Each row below holds a small network's activations on one input, seen along a few directions.
Each table varies a few parts of the input and shows all the possible inputs, shuffled.
Descriptions start from the smaller parts, as in this example, which fits no table here: one of 5 places around a ring, together with either a single point or (one of 2 separate values, together with one of 4 places along a line) or one of 11 places around a ring.
Shared parts are said once, and a part with two or three values counts as separate values.
In the rows, 128 means zero.

Rows:
row 1: [145  29  60 122 245 129 196  97 156 197 113 104 156 103 131  91 147 122
 134]
row 2: [102 152 206 166  38 150  84 130 133  81 134 131 118 168  96  89 102 148
 103]
row 3: [ 86  32  56 119 239 162 167 124 141 156  84  69 122 160 103  87 129 121
 109]
row 4: [174  93  68 164 160 136 148 122 196 105 117  76 118 157 144 168 121 111
  68]
row 5: [133 192 140 132  96 150  58 137 119 103 131 149 130 121 164 185 142 125
 180]
row 6: [144 219 146  79 123  59 167 138  81 150 143 159 148  26 174 168  99 108
 174]
row 7: [151 143 118  22 148 131 146 147  39 195 133 140 119  84 137  82 119 138
 194]
row 8: [117 131 198 153  79  64 128  88 189 102 152 153 142 195  87 125 121 143
  60]
row 9: [149 143 125  91  92 178  68 144  70 129 100 150 131 111 123 126 142 140
 160]
row 10: [172  69  51 151 162 148 159 133 169 123 121  87 119 155 123 155 138 116
  57]
row 11: [159 111 126  53 130 190  77 138  51 169 109 144 111 140 115  64 120 160
 181]
row 12: [116  92 188 110  87 172 102 139  90 143 144 136 102 195  66  11  98 168
 111]
row 13: [119 102 178 141  79  75 137 102 162 123 152 165 144 196  66 106 139 145
  48]
row 14: [103 123 188 151  39 163  93 143 107 102 136 145 119 169  74  70 118 151
  92]
row 15: [ 84 165 209 192  42 136  79 130 152  71 170 143 109 177 116 132 119 140
 111]
row 16: [100 145 203 178  80  49 119  87 206  94 189 169 132 203 105 165 137 139
  67]
row 17: [126 240 147 105 124  44 157 142 102 138 177 176 141  34 191 208 113 108
 186]
row 18: [154 152 130  26 162  91 188 145  38 214 156 156 127  58 141  96  96 132
 190]
row 19: [142 179 119  59 111 118 134 152  56 152 123 151 139  54 146 141 142 117
 174]
row 20: [127 171 172 156  48 181  65 142  98  78 113 119 108 136 111  99 107 142
 146]
row 21: [144 190 133  64 123  76 177 149  55 171 144 171 146  29 151 151 118 110
 167]
row 22: [119 101  83 197 204  94 171  93 226 129 125 125 155  92 181 196 169 102
 136]
row 23: [ 76  57  62 162 198 146 160 131 160 118  71  78 134 142 120 142 155 108
  90]
row 24: [ 77  81  80 175 195 134 148 120 188  99  68  66 134 145 141 156 137 104
 101]
row 25: [ 60  94  81 201 196 120 137 123 206  92  98  83 124 153 157 193 152  97
 112]
row 26: [141 208 134  75 110 100 125 142  84 131 121 138 142  53 168 156 123 112
 182]
row 27: [155 107  70 191 161 127 138 124 215  98 148  91 106 166 161 207 136 104
  78]
row 28: [179  40  47 110 202 161 170 128 150 156 135  78 107 177 109 101 110 128
  81]
row 29: [136  57  66 160 208 118 192 101 176 157 100 117 166  86 148 145 175 112
 114]
row 30: [136  72 182  99 128  82 142 102 144 163 161 155 131 213  54  51 116 163
  68]
row 31: [108 188 174 183  51 168  60 144 117  69 148 131 102 146 131 141 123 133
 154]
row 32: [136  83  83 172 204 105 181  89 204 137  97 106 165  85 168 160 156 107
 124]
row 33: [136 106 155 102  93 205  85 148  55 135 125 126  87 170  84  19 102 164
 155]
row 34: [128 141 155 141  50 193  72 154  73  96 115 133 108 137  91  82 124 147
 136]
row 35: [124 227 135 101 111  87 115 147 104 120 155 155 137  61 187 198 137 109
 194]
row 36: [149 173 141 105  91 166  61 133  98 111  98 135 132 111 144 143 126 135
 170]
Question: The inputs of row 11 and row 36 match in every part but one. If row 30 is changed in the same way as row 11 into row 36, which row does it become?
Answer: row 8
Question: Describe the family of inputs behind these rows.
Answer: one of 4 places along a line, together with either one of 3 separate values or one of 6 places along a line
Question: A walk changes only the place on the line of 6. It starts at row 21 and steps to row 19. List the rest of the walk in order.
Answer: row 9, row 34, row 14, row 13
Question: Which other rows does row 5 become when the place on the line of 6 takes its other values? List them by row number.
Answer: row 15, row 16, row 17, row 31, row 35

Rows:
row 37: [138 175 176 140  29 133  79 140 122  75 156 135  98 180 107 135 121 140
  97]
row 38: [110  39  99 236 166 141 154  99 244  93 128  81 124 198 112 129 147 122
  49]
row 39: [ 94 154 194 148  66 139  62 117 138  95 141 148 133 173 104 111 137 146
 137]
row 40: [114  60  75 159 219  55 207  96 219 148 138 120 154 152 128 185 154 105
  55]
row 41: [ 96 119 163 139  78 155 106 143 105 107 100 134 125 152  84  75 118 142
 104]
row 42: [127 125 133  68 163 101 175 134  98 178 155 130 121 127 127  93 105 130
 141]
row 43: [115 138 159  93 118  83 176 123  94 154 135 149 153  84 114  96 121 133
 126]
row 44: [167 197 173 110  82  59 140 128 115 132 179 171 135 111 128 154  99 130
 122]
row 45: [151 207 129 132  76 142  94 153 115  96 144 138 121  84 174 196 116 113
 148]
row 46: [109 101 143 122 130 170  95 144 103 125 128 109  93 185  95  75  99 148
 118]
row 47: [178  84 107  60 159 115 162 121 108 195 135 141 140 114 117  83 135 139
 128]
row 48: [108 154 112 129 122 152 128 150  83 123  94 115 132  63 141 138 137 108
 165]
row 49: [111 182 147 146 109 136  87 135 118 113 121 150 138  85 179 175 148 123
 193]
row 50: [118 173 187 114 111  63 133 101 128 145 161 188 144 103 135 134 131 137
 159]
row 51: [173 108  60  97 171 182 118 139  92 147  94 111 130  93 145 119 148 126
 166]
row 52: [161  63 121 118 122 197 101 119 108 144 105 120 118 177  83  66 120 156
 110]
row 53: [117 139  79 104 166 162 126 157  87 134 114  99 103 102 154 133 115 117
 184]
row 54: [118  86  45 187 217 120 160 106 226 101  76  64 144 119 176 206 153  90
 101]
Question: The inputs of row 54 and row 38 match in every part but one. If row 45 is changed in the same way as row 54 into row 38, which row does it become?
Answer: row 37
Question: Describe the family of inputs behind these rows.
Answer: one of 3 separate values, together with either a single point or one of 5 places along a line
Question: A walk changes only the place on the line of 5. It starts at row 51 and steps to row 53. List the rest of the walk in order.
Answer: row 48, row 49, row 45

Rows:
row 55: [167 124 172 129  55 167  85 124 110 117 143 144 121 164  90  76 119 156
 113]
row 56: [118 154 132 110 142  73 156 117 128 149 119 158 164  68 151 168 148 113
 149]
row 57: [ 98  36  82 209 178 163 122 102 212  97  83  86 139 192 108 140 166 123
  71]
row 58: [113 168 128 128 141  74 176 132 128 137 138 138 147  65 161 172 123 105
 142]
row 59: [162 106  90 106 203  95 171 104 150 174 142 132 139 101 160 147 135 119
 149]
row 60: [112  94 177 151 100 115 137 106 152 128 142 147 139 167  85  76 131 149
  88]
row 61: [ 98  16  69 179 191 166 156 122 186 115  90  66 114 196  95 110 138 123
  51]
row 62: [123  63  23 124 246 127 203 127 160 153  80  66 137  99 156 153 140  97
 116]
row 63: [185 161 121  80 114 135 126 137  75 161 137 158 138  62 149 125 127 134
 173]
row 64: [ 98 184 217 119  28 160  34 136  79  93 128 165 115 161 101  88 115 160
 162]
row 65: [146 162 170 159  40 157  81 142 122  79 144 127 101 163 109 121 108 142
 102]
row 66: [153 148 169 140  42 158  62 124 121  91 127 145 123 168 100 117 131 149
 109]
row 67: [129  91 129 166 131 125 103 104 194 109 139 125 126 207 109 141 147 138
  83]
row 68: [121 106 128 184 127 124 122 118 196  97 157 107 105 201 116 144 122 129
  76]
row 69: [110  10  85 200 191 169 145 102 204 125  94  87 129 186 102  97 153 130
  71]
row 70: [172 181 118  87 101 130 108 139  89 137 122 160 142  65 160 167 140 122
 169]
row 71: [115  89  34 168 229 126 184 123 189 126  94  66 141  85 181 185 144  86
 127]
row 72: [134  55  42 146 245 130 191 106 177 162  84  86 150  88 162 140 157 105
 136]
row 73: [123 207 150  42 100 127 113 170  12 153 139 155 117  65 139 109 106 130
 208]
row 74: [ 90  48  78 226 173 164 141 116 215  85 103  69 117 186 114 142 140 113
  67]
row 75: [168 196 116 105 101 129 128 155  87 126 140 140 126  62 170 171 117 114
 162]
row 76: [ 93 200 219 140  25 157  52 155  78  80 144 146  94 156 110  93  92 151
 157]
row 77: [147 127  89 113 189  93 145 109 161 150 131 133 147 103 170 189 149 112
 144]
row 78: [132 196 166  60  98 135 105 148  29 165 144 173 130  54 147  99 123 143
 227]
row 79: [142 142  85 131 188  94 166 125 161 140 149 113 130  99 178 193 124 105
 138]
row 80: [118 216 163  67  83 129  87 149  44 142 128 175 133  58 158 140 137 129
 223]
row 81: [114 231 162  87  82 126 106 166  40 130 146 156 116  55 169 144 113 120
 216]
row 82: [ 91 134 178 179  84 105 131 121 165  86 146 128 121 166 100 119 119 130
  79]
row 83: [152 116  71  86 206  91 184 126 133 165 136 112 125 112 153 159 118 111
 130]
row 84: [130  72 116 137 146 127 137 124 168 126 145 104 105 213  96 112 119 136
  64]
row 85: [112 164 220 108  43 171  58 135  66 122 143 165 114 155  90  49 103 167
 167]
row 86: [142  63 132 156 145 131 128 105 185 133 152 126 121 204 102 100 134 146
  86]
row 87: [103 173 204  91  45 163  65 159  51 115 138 144  99 165  83  62  89 156
 148]
row 88: [132 134 134 103 157  76 178 112 116 172 133 157 158  66 141 126 134 123
 153]
row 89: [100 104 160 132 101 112 143 126 135 121 138 126 124 178  80  88 115 138
  66]
row 90: [122 144 116  85 159  71 187 134 100 162 129 138 144  77 134 137 118 113
 133]
row 91: [ 99 121 177 161  86 107 112 107 163 100 128 146 143 171  93 116 143 139
  86]
row 92: [155 134 157 112  56 163  93 145  94 111 138 124 104 173  84  88 104 145
  92]
row 93: [122  77  41 152 233 126 164 111 189 136  73  86 159  90 172 183 170  96
 131]
row 94: [177 172 103  61 116 128 135 159  58 150 133 141 124  74 142 136 111 122
 154]
Question: Describe the family of inputs behind these rows.
Answer: one of 2 separate values, together with one of 4 places along a line, together with one of 5 places along a line
Question: The inputs of row 88 and row 60 match in every part but the choice among 2 separate values. If row 72 is changed in the same way as row 88 into row 60, which row does it become?
Answer: row 69
Question: The inputs of row 89 and row 90 match in every part but the choice among 2 separate values. If row 76 is changed in the same way as row 89 into row 90, which row does it become?
Answer: row 81
Question: Which other rows does row 90 become when the place on the line of 5 takes its other values? List them by row number.
Answer: row 62, row 73, row 83, row 94
Question: A walk changes only the place on the line of 5. It starts at row 81 and steps to row 75. List the rest of the walk in order.
Answer: row 58, row 79, row 71
